x =
[[152 134 142 119]
 [155 135 137 141]
 [153 135 137 140]]
Give the entry just left of 119.
A: 142
Give the 3rd entry on the diagonal from the top-right corner.
A: 135
The top-right entry -> 119
The second smallest entry: 134
Give the 3rd largest entry.
A: 152

Read these off the grid that follows. Indices start at 0.
1) Read off the entry directly below 150.
2) Read off the entry in the top-left corner.
3) Read off the entry at row 2, column 2.
4) Read off the entry in row 2 and column 0.
5) Read off the top entry of the column that holds the largest entry.
6) Read off the entry in row 0 and column 2.
7) Read off the entry directly above the largest entry.
8) Read off the entry in row 0 and column 1.
[[133 138 123 153 152 145]
 [122 123 143 150 145 121]
 [139 115 130 112 105 115]
 [143 132 148 117 129 112]
 [124 116 148 154 129 119]]
1) 112
2) 133
3) 130
4) 139
5) 153
6) 123
7) 117
8) 138

[[137 123 127 121 126 128 126 141 138 128 121 118 124 116]
 [137 131 131 118 126 135 126 141 140 127 121 118 124 124]
 [137 123 131 138 126 126 126 131 129 128 121 149 124 124]
 [137 131 118 129 126 128 123 131 129 128 122 118 130 136]
 [137 128 149 129 126 128 126 135 112 128 121 112 123 124]
 [137 123 131 129 133 128 126 123 127 128 121 157 124 124]
 [137 116 131 135 138 128 126 135 139 133 121 119 128 124]
 [137 131 143 131 100 128 126 135 117 128 134 120 124 131]
 [137 147 131 129 106 128 130 135 129 128 134 125 124 139]
 [137 123 131 129 126 128 141  99 129 128 102 114 124 124]
 [137 123 126 129 126 120 123 135 129 128 121 114 124 124]
 [137 123 139 129 126 128 126 135 106 128 146 118 117 124]
 [137 127 131 129 137 118 126 135 130 120 116 117 133 121]
 [137 123 131 133 129 132 126 133 129 132 121 147 123 125]]
Indices start at 0.
The entry at row 0, column 2 is 127
The entry just right of the largest entry: 124
The top entry of the column that holds the largest entry is 118
The smallest entry is 99
The entry in the top-right corner is 116
The entry in row 2 and column 0 is 137
What is the entry at row 1, column 1? 131
What is the entry in row 0 and column 1? 123
What is the entry in row 2 and column 1? 123
What is the maximum? 157
What is the entry at row 1, column 0? 137
What is the entry at row 1, column 2? 131
What is the entry directly above the largest entry? 112
The entry just left of the largest entry -> 121
The bottom-right entry: 125
The top entry of the column that holds the smallest entry -> 141
What is the top-left entry? 137
The entry just right of the smallest entry: 129
The entry in the bottom-left corner: 137
The bottom entry of the column that holds the smallest entry is 133
